Each row below holds a small network's activations on one record, seen along a few directions.
After each row come some of the record's fields: C, J, Z, K.
Other fields move the rows too, some of them a lot.
(in the rows, 500 means zero)
Strong random noise was added to every row along 11 fixed directions; ignore it. To show where, here is one row again and again, with new noise each time:
[585 480 378 515 489 516 498 436 425 488 602 457 528 587 451 655 478 413
 578 614 596 400 432 418 487 629 549 503 555 451 362]
[368 402 445 479 541 370 480 771 303 697 275 387 431 617 699 419 508 330
 381 592 568 692 206 314 580 399 357 413 477 461 606]
[376 490 649 488 486 551 417 622 509 531 391 542 459 693 318 612 490 332
 414 485 541 443 408 373 362 443 601 596 609 537 489]
[646 517 266 541 433 495 353 333 571 451 649 687 459 438 641 354 544 471
 527 398 453 397 497 542 499 520 540 580 382 549 526]
[690 591 398 317 724 460 292 196 601 582 519 629 488 443 360 392 589 409
 684 645 392 561 484 639 370 579 759 410 530 411 525]
[467 439 638 521 536 547 545 518 572 374 354 525 411 579 482 423 502 479
 576 500 369 334 427 480 407 320 554 529 463 471 557]
[567 413 502 442 688 395 522 376 322 588 403 386 557 535 462 632 360 428
 598 651 551 513 423 405 445 601 582 332 596 383 630]
[562 521 416 389 574 477 613 441 483 458 507 476 385 574 503 366 581 629
 533 485 427 442 423 652 421 351 585 507 451 441 659]
[490 516 450 494 469 532 610 492 494 386 524 301 471 409 530 502 419 540
 503 630 512 475 456 599 567 506 554 393 514 458 403]
[398 418 465 479 595 487 437 592 537 458 449 499 448 582 441 486 514 398
 489 458 515 513 369 410 407 485 631 490 545 537 527]
[561 476 400 428 598 456 644 362 361 449 628 274 552 478 413 640 376 589
 533 607 600 495 504 595 464 651 651 376 610 422 523]
[570 470 506 526 466 460 485 484 420 596 583 446 566 499 559 536 445 501
 507 503 638 468 453 457 500 612 411 579 523 465 504]
[579 655 396 446 376 544 429 370 556 480 496 643 362 485 540 360 531 501
 399 463 380 412 509 668 488 325 589 541 414 531 600]

[447 382 393 467 611 461 476 582 462 479 447 554 460 671 459 539 598 365
 531 510 476 558 409 352 443 449 572 465 517 503 488]	<C:c2 J:j2 Z:z2 K:k1>
[477 405 559 535 512 537 585 321 421 269 510 408 534 478 415 584 382 438
 479 610 368 474 659 619 436 475 722 369 531 479 460]	<C:c2 J:j1 Z:z2 K:k2>
[505 415 756 584 555 503 511 576 448 555 418 542 553 683 446 459 581 479
 626 494 436 378 446 395 412 486 403 655 500 421 507]	<C:c2 J:j2 Z:z3 K:k1>
[450 540 706 722 303 597 263 480 791 387 404 693 500 194 709 217 407 403
 480 401 284 382 595 517 617 445 385 574 336 601 390]	<C:c2 J:j1 Z:z3 K:k1>
[426 536 762 500 543 530 514 630 639 576 498 389 584 445 372 509 507 545
 605 576 582 517 449 485 487 639 387 593 583 448 309]	<C:c1 J:j2 Z:z3 K:k2>
[618 551 563 443 460 509 649 370 515 530 554 459 509 410 492 597 409 692
 501 462 598 434 613 617 478 480 412 519 507 470 616]	<C:c1 J:j1 Z:z2 K:k1>
[533 532 563 554 365 559 591 438 593 396 504 476 478 354 618 435 458 541
 509 589 416 457 575 610 590 400 395 500 402 475 382]	<C:c2 J:j2 Z:z2 K:k2>
[346 463 540 473 500 594 694 672 458 327 427 276 446 645 337 657 545 437
 477 709 467 556 462 510 515 385 610 379 596 468 273]	<C:c2 J:j2 Z:z2 K:k1>
[485 561 329 450 577 460 448 571 680 605 424 550 411 335 527 601 343 644
 514 230 757 416 342 310 525 580 452 430 548 598 738]	<C:c1 J:j1 Z:z3 K:k2>
[552 604 610 545 346 561 347 475 619 563 605 538 581 316 489 518 408 614
 414 267 671 437 636 549 523 594 468 639 557 619 554]	<C:c1 J:j2 Z:z1 K:k1>
[470 556 661 462 493 540 436 557 639 587 655 379 603 393 380 494 524 536
 519 538 658 607 503 598 467 697 478 638 605 496 287]	<C:c1 J:j2 Z:z3 K:k2>
[567 653 282 352 571 437 399 425 627 585 567 548 410 319 568 223 616 639
 470 409 473 651 448 730 532 484 573 449 428 516 619]	<C:c1 J:j1 Z:z3 K:k1>
[600 680 369 392 380 591 452 659 664 666 706 559 466 587 376 562 792 597
 550 447 764 510 433 518 519 542 371 710 532 528 258]	<C:c2 J:j1 Z:z2 K:k1>
[475 374 468 505 569 493 688 475 368 324 638 371 541 600 433 533 504 647
 492 418 473 473 600 609 410 503 642 496 546 517 598]	<C:c1 J:j2 Z:z1 K:k2>
[623 650 683 476 336 443 420 492 422 844 576 462 644 352 622 487 434 577
 396 526 686 627 579 575 613 644 190 656 515 460 515]	<C:c1 J:j1 Z:z1 K:k1>
[528 481 650 570 515 560 374 431 518 442 524 512 627 483 375 531 496 409
 606 546 443 459 609 487 463 630 630 500 580 500 352]	<C:c2 J:j1 Z:z1 K:k2>
[498 604 270 457 439 504 588 637 542 550 713 400 488 474 453 611 527 734
 462 317 787 471 431 489 567 639 436 571 574 564 490]	<C:c1 J:j2 Z:z3 K:k2>
[517 386 317 477 590 488 568 552 538 407 425 589 347 634 568 471 594 553
 603 353 486 366 365 377 451 305 517 494 419 518 681]	<C:c2 J:j2 Z:z2 K:k2>
[386 296 609 584 588 451 497 614 481 419 555 512 575 587 540 363 580 491
 522 365 427 547 498 445 402 522 500 634 468 524 524]	<C:c1 J:j2 Z:z1 K:k2>
[472 460 567 632 437 623 479 480 560 294 598 489 605 518 330 729 431 425
 584 528 513 332 643 400 490 661 602 512 594 558 239]	<C:c1 J:j1 Z:z1 K:k1>
[599 608 265 319 586 452 665 361 407 555 546 284 490 356 424 718 372 713
 489 563 704 603 557 625 581 568 587 231 622 454 647]	<C:c1 J:j2 Z:z2 K:k2>
[535 642 479 513 325 640 630 418 625 268 712 434 465 396 426 454 515 723
 469 437 454 344 655 785 520 481 585 596 476 531 367]	<C:c1 J:j1 Z:z3 K:k2>
[463 472 593 478 598 519 549 551 559 455 429 502 467 568 408 462 546 607
 603 392 470 393 451 479 404 456 554 531 525 475 585]	<C:c1 J:j1 Z:z3 K:k2>
[379 479 641 347 679 484 599 497 474 472 250 412 419 580 293 636 413 449
 459 603 435 587 483 508 363 345 697 309 618 469 672]	<C:c1 J:j1 Z:z2 K:k1>
[603 547 133 473 399 445 571 514 253 603 639 434 480 599 649 576 570 472
 423 643 596 593 428 488 661 554 406 437 463 465 428]	<C:c1 J:j1 Z:z1 K:k2>
[595 464 624 496 527 440 421 339 419 552 605 587 595 532 540 289 610 459
 508 543 321 603 619 679 416 515 506 644 432 441 518]	<C:c1 J:j2 Z:z1 K:k1>
[574 730 579 457 401 585 317 462 557 667 261 638 440 484 423 571 491 364
 535 631 447 423 483 434 589 409 494 417 537 468 449]	<C:c2 J:j1 Z:z1 K:k2>
[515 331 227 663 443 473 429 581 316 462 522 721 467 820 634 613 574 263
 497 434 468 359 368 153 500 505 445 598 413 574 493]	<C:c1 J:j2 Z:z1 K:k1>
[527 522 340 549 488 464 453 394 569 434 474 591 442 326 679 377 413 516
 483 437 394 469 491 524 585 482 492 412 377 552 598]	<C:c1 J:j2 Z:z3 K:k2>
[602 468 514 453 641 404 376 390 490 621 568 557 570 483 527 313 609 467
 608 547 445 605 473 569 435 605 498 551 466 423 517]	<C:c1 J:j1 Z:z3 K:k1>
[368 402 268 541 587 400 385 572 482 473 626 404 593 305 568 507 382 515
 389 317 657 702 519 433 582 757 603 351 570 647 573]	<C:c1 J:j2 Z:z1 K:k2>
[355 765 732 376 391 613 360 603 647 584 403 461 468 422 263 477 512 434
 298 586 462 665 582 699 521 437 626 513 628 555 350]	<C:c2 J:j2 Z:z1 K:k1>
[671 565 729 571 452 550 371 294 654 519 506 661 573 400 515 390 511 479
 712 570 379 321 587 535 477 541 392 665 418 406 382]	<C:c1 J:j2 Z:z3 K:k2>

Here are new rows. What are their fields?
[496 441 599 556 528 493 402 595 441 551 520 555 601 672 429 507 638 353
 594 582 461 513 478 361 477 602 466 607 524 464 317]	<C:c2 J:j1 Z:z1 K:k1>
[454 553 663 531 489 569 421 549 616 506 462 396 589 351 380 612 385 495
 559 531 612 484 545 436 546 646 541 443 638 520 366]	<C:c2 J:j1 Z:z1 K:k2>
[392 541 399 472 502 387 507 363 271 532 527 496 522 533 449 591 309 425
 228 510 431 626 575 556 471 583 658 398 549 529 676]	<C:c1 J:j2 Z:z3 K:k2>
[503 460 287 546 392 532 375 480 548 411 717 545 545 460 513 557 558 379
 439 451 584 587 572 489 526 611 577 546 516 604 297]	<C:c1 J:j2 Z:z2 K:k1>
[570 567 419 434 527 534 660 468 412 421 420 468 380 683 432 505 625 541
 597 657 350 359 423 559 506 331 569 430 453 396 493]	<C:c1 J:j2 Z:z3 K:k1>
[533 550 713 366 623 490 336 481 693 657 217 566 453 333 487 371 518 451
 596 536 481 617 471 520 456 349 489 410 502 461 648]	<C:c1 J:j1 Z:z2 K:k2>
[727 642 481 313 527 427 386 275 487 791 692 569 592 405 459 439 615 583
 480 540 616 713 637 752 439 616 458 584 514 454 562]	<C:c1 J:j1 Z:z2 K:k1>
[563 703 434 352 459 564 490 512 527 586 411 510 380 523 417 498 578 589
 483 505 520 476 470 608 525 362 570 445 530 491 584]	<C:c1 J:j1 Z:z1 K:k2>
[461 704 726 531 230 685 266 402 630 538 475 690 466 527 287 631 397 273
 280 506 497 378 607 551 391 460 635 688 589 597 370]	<C:c1 J:j1 Z:z3 K:k2>
[555 718 374 376 456 520 456 380 428 578 425 554 427 543 391 569 530 430
 458 682 411 528 519 590 560 446 614 362 519 444 460]	<C:c1 J:j1 Z:z1 K:k2>
[497 576 651 410 583 502 586 533 588 521 531 468 483 502 393 345 618 706
 553 434 449 493 512 678 417 453 511 597 493 461 577]	<C:c2 J:j1 Z:z3 K:k2>
[346 436 776 448 633 479 688 570 451 421 488 299 548 558 316 488 456 657
 471 467 474 531 550 630 353 502 593 533 594 451 606]	<C:c1 J:j1 Z:z3 K:k2>
[526 666 376 505 208 536 363 567 330 687 596 706 459 755 507 516 670 357
 235 466 519 533 527 515 533 415 419 734 466 566 440]	<C:c1 J:j2 Z:z1 K:k2>
[524 432 627 578 523 560 594 441 503 364 477 535 538 592 411 636 449 529
 621 500 417 300 591 419 443 490 519 516 529 482 482]	<C:c1 J:j2 Z:z1 K:k1>
[499 535 400 307 611 588 668 443 456 379 292 481 282 766 275 658 612 408
 550 742 349 458 432 548 381 180 769 292 553 418 523]	<C:c1 J:j1 Z:z2 K:k2>
[511 332 396 551 675 444 449 404 438 366 594 569 552 627 484 390 630 374
 651 565 317 523 478 479 407 604 640 505 446 442 406]	<C:c1 J:j2 Z:z3 K:k2>
